A small network was shown many inputs. Here are its activations along a few directions, one row for each input.
Each table varies a few parts of the input and shows all the possible inputs, shuffled.
Descriptions start from the smaller parts, as in this example, which fits no table here: values(3) and (point or ring(9) or (line(4) and ring(5))).
Shared parts are said once, and a part with two or three values counts as separate values.

Other details of the inputs shift rows strongly along two fixed directions, in all tables alike. That doesn't count.

Table:
row 1: 11	-16	-4	-11	-21	3	2	-28	17	-26	28	-13	8	4	18
row 2: -31	58	5	23	1	37	14	-4	-31	13	-42	65	-26	-20	-10
row 3: 11	-10	4	-26	-17	-4	-13	-28	16	-11	39	-5	5	9	-6
row 4: -11	-19	10	-2	15	-7	-13	39	-9	7	-2	-3	-1	4	-17
row 5: -3	-26	-7	15	17	-13	-2	27	-10	2	-21	-11	-2	6	-4
row 6: -6	69	5	17	-23	36	17	-67	1	-30	-3	57	-20	-23	26
row 7: 1	-9	-7	2	20	-2	-7	34	-6	20	-10	-9	7	5	-14
row 8: 14	0	-8	-22	-15	-1	5	-28	16	-8	39	-11	14	5	-1
row 9: 3	-22	-2	-5	14	-14	-5	28	-19	18	-24	-7	0	-4	4
row 10: 0	-23	-2	13	17	-1	-6	34	1	2	-20	-16	0	-3	2
row 11: -1	-9	-3	4	15	-3	2	31	-3	24	-17	-14	5	15	-8
row 12: 5	-3	-1	-20	-13	5	-4	-33	17	2	40	-12	7	8	3
row 13: -1	-16	6	-3	20	-7	-21	32	0	17	-8	-6	-3	2	-22
row 14: -2	-14	-5	2	9	-4	6	33	-9	20	-16	-12	4	18	-11
row 15: 16	-11	-5	-8	-16	-6	6	-29	22	-23	33	-17	2	-1	15
row 16: 13	-12	-3	-11	-18	0	6	-28	21	-26	28	-17	7	-4	15
row 17: -29	67	1	28	-6	27	17	3	-27	6	-52	60	-15	-10	2
row 18: 4	-2	11	-23	-14	-5	-4	-24	16	-17	45	-7	6	0	-2
row 19: 4	-16	0	-4	19	-12	-9	24	-14	20	-23	-10	1	-6	7
row 20: -2	-21	-5	16	23	-12	-6	26	-5	6	-21	-15	-1	3	-2
row 21: 19	-8	0	-29	-16	-13	3	-36	8	-7	26	-14	8	-6	20
row 22: -1	-14	-9	1	13	-2	-3	35	-11	17	-10	-5	6	8	-16
row 23: -9	3	-3	23	18	-5	7	20	-14	1	-35	8	-11	-10	-5
row 24: 1	-24	-7	15	12	-7	-1	32	-4	1	-17	-9	-6	1	0
row 25: 13	-14	3	-3	-20	-8	-4	-35	10	-22	27	-14	8	9	14
row 26: -7	68	13	21	-25	30	10	-72	-7	-28	-6	54	-14	-20	23
row 27: 7	3	-6	-17	-24	-9	8	-24	22	-9	32	-18	16	13	11
row 28: 7	4	-5	-15	-21	-5	0	-26	22	-6	31	-18	17	18	16
row 29: -1	-10	-4	2	12	-7	10	34	-4	20	-16	-15	3	10	-14
row 30: 2	-19	3	19	14	-16	-5	28	-8	3	-20	-17	-1	-3	-7
row 31: -1	-15	4	-4	16	-10	-14	33	-2	13	-9	-6	-5	-4	-26
row 32: 5	-4	-2	-22	-17	1	4	-32	17	-2	41	-13	5	3	-2
row 33: -31	64	21	23	10	32	2	2	-26	1	-37	67	-24	-25	-8
Description of these inputs: values(3) and (point or line(4) or line(6)).
Which other rows does row 25 become when the values(3) part takes its other values? List them by row number.
Answer: row 26, row 30
List by row number the other rows that have the values(3) part in common with row 32.
Answer: row 8, row 15, row 16, row 18, row 21, row 23, row 27, row 29, row 30, row 31
Which other rows does row 20 become when the line(4) part takes its other values? List them by row number.
Answer: row 6, row 10, row 26

Table:
row 34: 15	-10	-2	-12	-26	-4	-4	-38	32	-24	46	-27	18	22	17
row 35: 5	-16	1	7	18	-12	-7	15	-15	13	-29	-7	-5	-10	7
row 36: -6	-3	4	-3	15	2	-8	34	2	16	-5	0	-4	-3	-23
row 37: -12	81	15	-13	-43	39	9	-86	1	-26	28	71	-11	-9	5
row 38: -13	-8	6	2	15	1	-14	30	-10	16	-3	5	-3	9	-30
row 39: -4	74	3	8	-44	37	28	-90	11	-46	15	57	-14	-16	22
row 40: -3	-3	-7	15	11	-7	1	27	-6	13	-24	-10	8	11	5
row 41: -8	-8	-1	26	15	0	-6	27	0	3	-15	-9	-1	11	-7
row 42: -7	-1	1	-9	11	-5	-6	30	-17	27	-11	5	5	9	-19
row 43: 16	-22	-1	-25	-25	-8	3	-38	22	-26	48	-23	11	4	22
row 44: 4	-12	3	7	18	-15	-9	19	-15	7	-27	-4	-2	-11	6
row 45: -20	75	2	27	-7	43	26	-33	-34	-5	-55	80	-30	-35	17
row 46: -5	-8	-5	15	7	-6	12	30	-5	2	-22	-9	-2	-1	-3
row 47: -8	-2	0	17	9	-5	1	29	-3	8	-21	-9	3	9	3
row 48: 16	-19	-7	-8	-22	-5	6	-40	29	-32	49	-26	9	11	7
row 49: -4	-28	4	-17	9	-17	-13	39	-3	23	9	-22	10	18	-22
row 50: 9	-40	-9	-6	12	-17	-4	30	-3	5	-4	-28	8	2	4
row 51: -2	-3	-4	-9	16	1	-1	27	-6	31	-12	-5	-1	-2	-16
row 52: -5	-6	-1	-10	10	-2	-5	27	-17	33	-13	0	2	11	-18
row 53: -15	43	15	23	5	13	4	-10	-25	-7	-42	46	-22	-30	10
row 54: 0	-6	-11	13	9	-7	12	26	-8	6	-25	-7	1	0	0
row 55: 20	-32	0	-47	-19	-18	-8	-24	38	-5	75	-48	23	16	0
row 56: -13	42	15	27	5	16	-2	-11	-21	-11	-42	50	-24	-30	6
row 57: 20	-12	-11	-17	-25	-7	4	-45	25	-8	40	-32	21	24	25
row 58: 2	-12	-14	13	9	-5	13	25	-8	13	-28	-12	-1	2	0
row 59: -5	-18	0	17	16	2	-4	25	-7	-5	-14	2	-10	-9	-7
row 60: 20	-24	7	-14	-14	-12	-16	-49	22	-31	49	-22	6	-1	14
row 61: -3	-17	0	11	11	-1	-4	29	-6	-4	-18	1	-7	-8	-3
row 62: -10	-1	4	4	19	6	-8	29	0	15	-2	3	-7	-5	-27
row 63: 17	-6	-3	-40	-17	-6	-1	-33	25	-1	55	-21	18	8	3
What is each input in this table made of?
Answer: line(5) and (values(2) or line(4))
Start at row 58 and move only the line(5) part, one step at a time. The first step leads to row 54. Which rows follow, in order?
Answer: row 46, row 39, row 48
Start at row 47 and move only the line(4) part, one step at a time. The first step leads to row 46. Which rows follow, in order?
Answer: row 43, row 53

Table:
row 64: 0	44	-7	-3	-24	25	17	-45	7	-15	13	31	-1	-1	6
row 65: -16	40	-3	37	14	15	18	17	-14	5	-51	26	-13	-16	6
row 66: 18	-21	-5	-12	1	-16	-1	-12	18	-6	21	-33	9	-6	16
row 67: 7	-14	5	-19	-18	-8	-12	-22	33	-15	56	-26	15	22	-5
row 68: -17	29	-3	23	-3	19	22	4	-17	-2	-34	33	-17	-10	-4
row 69: 10	-28	-2	-16	-6	-11	-13	-12	4	-4	28	-18	12	17	3
row 70: 2	-24	-10	-5	0	-10	6	21	2	3	9	-19	8	14	-14
row 71: 18	-27	-7	-20	-5	-7	-1	-10	16	-2	24	-26	5	0	5
row 72: -3	-27	-12	17	23	-5	3	60	-6	22	-34	-20	-1	8	-14
row 73: 16	-28	-7	-10	-20	-10	2	-25	26	-30	42	-32	16	14	21
row 74: -6	-23	11	-2	25	-13	-22	47	0	16	-5	-14	-3	-2	-25
row 75: 10	-12	2	-28	0	-9	-6	-6	19	11	36	-26	11	3	-5
row 76: -6	35	12	21	-7	8	-3	-30	-8	-20	-19	31	-9	-11	18
row 77: -12	49	1	0	-15	26	14	-15	0	2	-4	34	-3	-2	-3
row 78: 3	42	3	4	-18	10	11	-57	1	-14	0	21	0	-9	32
row 79: 20	-16	-5	-25	-12	-13	-7	-36	19	1	44	-30	20	20	10
row 80: 16	-30	-4	-17	-8	-19	4	-8	10	-15	21	-26	7	-6	12
row 81: 3	-16	-3	-23	-15	-9	5	1	15	-1	34	-22	14	18	-9
row 82: 13	-27	-5	-26	-6	-12	0	-8	8	-5	31	-18	7	2	-8
row 83: 3	-28	-5	6	27	-10	-4	38	-2	23	-18	-25	-3	-7	-9
row 84: 22	-20	-12	-16	-21	-11	7	-25	30	-21	37	-35	18	15	22
row 85: -12	-23	-1	3	15	-5	-8	53	-2	16	-5	-15	5	13	-20
row 86: -11	-27	6	-2	29	-8	-15	63	-13	24	-18	-8	-5	-4	-24
row 87: 18	-25	4	-23	-9	-12	-17	-31	26	-19	53	-23	8	5	-3
row 88: -9	37	-1	10	3	16	4	-1	-23	13	-35	39	-9	-6	-2
row 89: -6	39	2	12	-6	16	9	-34	-9	4	-17	27	-9	-8	14
row 90: -5	52	9	-11	-20	17	6	-51	1	3	15	28	2	-1	12
row 91: -5	-25	2	-14	17	-14	-5	49	-9	22	-7	-13	-1	-2	-23
row 92: 13	-30	-7	-12	-20	-3	2	-27	25	-22	46	-30	11	18	11
row 93: 17	-16	-1	-43	-16	-7	-6	-23	25	-1	52	-24	15	7	1
row 94: 4	-24	0	16	7	-14	-7	19	13	-14	0	-26	5	7	2
row 95: -8	34	-1	7	8	20	7	3	-17	9	-29	40	-15	-22	-9
row 96: 4	-29	-7	9	29	-16	-4	59	-10	17	-38	-19	-3	-12	-4
row 97: -12	35	6	26	-9	22	7	-25	2	-19	-10	31	-15	-7	1
row 98: 0	-30	-5	-2	15	-18	-6	40	-18	21	-17	-14	5	12	-15
row 99: -10	28	5	12	-11	19	5	-30	-16	-10	-14	36	-12	-7	14
row 100: 4	27	5	-11	-30	23	10	-73	9	-33	33	29	-9	-17	20
row 101: 20	-32	-1	-20	-15	-13	-5	-29	21	-28	44	-28	11	-2	21
row 102: -23	39	9	9	4	12	6	18	-33	19	-41	44	-13	-8	-11
row 103: -9	30	5	2	-4	23	4	-24	-12	-11	-2	42	-15	-20	-2
row 104: -12	-25	5	3	24	-12	-18	59	-20	28	-23	-9	2	11	-17
row 105: 2	-22	-1	7	8	-9	-12	18	11	-3	12	-19	5	15	-16
row 106: -4	-34	0	20	26	-18	-11	55	-20	12	-40	-16	1	3	3
row 107: -2	-32	-3	14	22	-24	-2	55	-22	16	-42	-18	1	2	-1
row 108: 2	-31	5	15	26	-19	-16	42	-1	-1	-20	-21	-4	-11	-5
row 109: -1	37	0	10	-11	11	10	-27	-11	-8	-25	30	-5	-10	24
row 110: -24	41	18	21	12	13	-11	16	-24	14	-39	43	-16	-8	-13
row 111: 11	-14	-11	-10	-3	-6	2	-8	20	3	30	-29	15	17	-3
row 112: -1	-23	-5	6	37	-11	-8	54	-10	32	-25	-17	-2	-6	-22
row 113: -12	24	3	13	3	16	15	1	-22	1	-33	37	-22	-26	-5
row 114: -19	38	-3	34	14	22	17	14	-15	13	-47	29	-17	-12	-4
row 115: 4	40	11	-6	-29	14	-5	-77	8	-28	32	31	-1	1	13
row 116: 12	-27	5	-4	-5	-15	-17	-16	13	-9	22	-25	7	15	6
row 117: -8	54	4	-5	-21	24	15	-44	12	-4	20	26	1	0	5
row 118: -6	-30	-8	11	18	-6	-6	47	-6	10	-9	-15	3	12	-19
row 119: -13	31	0	22	9	17	7	11	-27	16	-54	37	-16	-11	2
row 120: -14	43	6	3	0	17	3	4	-20	19	-30	38	-7	-5	-3
row 121: 0	32	12	4	-16	19	1	-54	7	-27	14	30	-15	-20	8
row 122: 0	-35	-4	4	14	-18	-2	38	-16	18	-24	-19	1	9	-7
row 123: 18	-25	-9	-15	-24	-16	12	-24	24	-26	39	-33	16	13	18
Changing only one part turns row 79 into row 112. The same change can be made to row 88. Which row results?
Answer: row 95
Changing only one part turns row 100 into row 99. The same change can be made to row 87. Which row results?
Answer: row 115
What is each input in this table made of?
Answer: values(3) and line(4) and line(5)
Which other rows does row 116 become when the line(4) part takes its other values? List them by row number.
Answer: row 76, row 110, row 115
Start at row 90 and move only the line(4) part, one step at a time. The first step leads to row 79. Which rows follow, in order?
Answer: row 89, row 78
Which other rows does row 100 become when the line(5) part takes its other values? List them by row number.
Answer: row 71, row 83, row 113, row 121
Which other rows does row 80 become when the line(5) part takes its other values? List them by row number.
Answer: row 66, row 96, row 101, row 108
